These are the activations of a small network on made-up records, seen along a few directions, one row for each record.
Here are examples, each followed by its value of one field, TIMI.
The word missing means that the record has no TIMI.
The largest differences between rows may come from other fields.
In the rows, zero is written as 500.
Strong random noise was added to every row along 2 fixed directions; ignore it. To show where, here is one row again and again, with new noise each time:
[463 319 509 361 513 552 496 581 427 391 392 431 511 433]
[550 474 612 486 466 516 575 599 484 616 647 520 607 451]
[375 249 655 448 434 721 535 560 489 611 437 569 731 491]
[345 149 486 291 518 663 444 556 405 293 185 416 529 444]

[451 522 371 484 517 498 446 381 453 319 314 430 349 548]  pugob
[568 635 337 483 548 342 458 454 395 321 448 387 300 483]  zezip
[438 442 241 366 553 445 342 483 416 150 157 383 255 484]  des
[531 609 358 541 533 383 464 447 441 360 450 430 299 535]  sopas
[512 561 492 609 488 483 509 498 489 670 584 554 581 508]  ven
[398 494 451 493 522 550 443 441 470 502 395 474 516 471]  rov
[521 165 574 215 575 503 455 641 433 351 430 401 544 325]  missing
[335 430 313 453 487 565 362 393 511 253 193 410 375 532]  kar
[574 746 457 676 441 419 529 378 611 578 659 528 431 552]  zezip
[669 593 553 472 524 377 571 620 464 560 722 474 483 412]  missing
[493 512 428 538 500 500 478 418 464 482 435 522 423 593]  res
[548 726 574 681 445 464 584 517 587 788 722 624 613 486]  kar
[618 771 562 671 441 411 579 463 497 738 762 562 539 547]  pugob
[602 646 491 647 468 396 554 479 465 636 657 532 485 549]  res
[535 757 499 631 462 455 491 431 533 620 647 531 509 533]  rov
[720 860 370 631 510 231 513 508 478 509 759 453 319 494]  des
[679 841 430 661 470 300 525 539 539 648 768 518 423 513]  ven
[759 866 389 627 556 168 547 514 430 520 780 427 285 473]  sopas

Which value of TIMI does each new row have?
[467 193 542 308 547 599 473 604 452 381 364 439 557 377]  missing
[376 520 366 465 515 547 392 402 478 362 328 445 436 526]  rov
[379 620 573 679 428 621 485 393 552 686 601 619 642 565]  rov
[495 380 578 450 496 572 528 573 473 527 502 506 599 450]  missing
[397 492 512 557 457 585 491 485 532 597 404 585 608 500]  kar
[481 443 698 522 468 633 590 550 549 714 627 631 695 527]  missing
[716 826 340 546 601 186 534 493 423 402 653 360 217 436]  pugob
[358 386 461 546 492 617 468 416 473 465 298 537 507 579]  sopas
[603 337 474 255 602 398 515 647 419 307 470 386 418 325]  missing
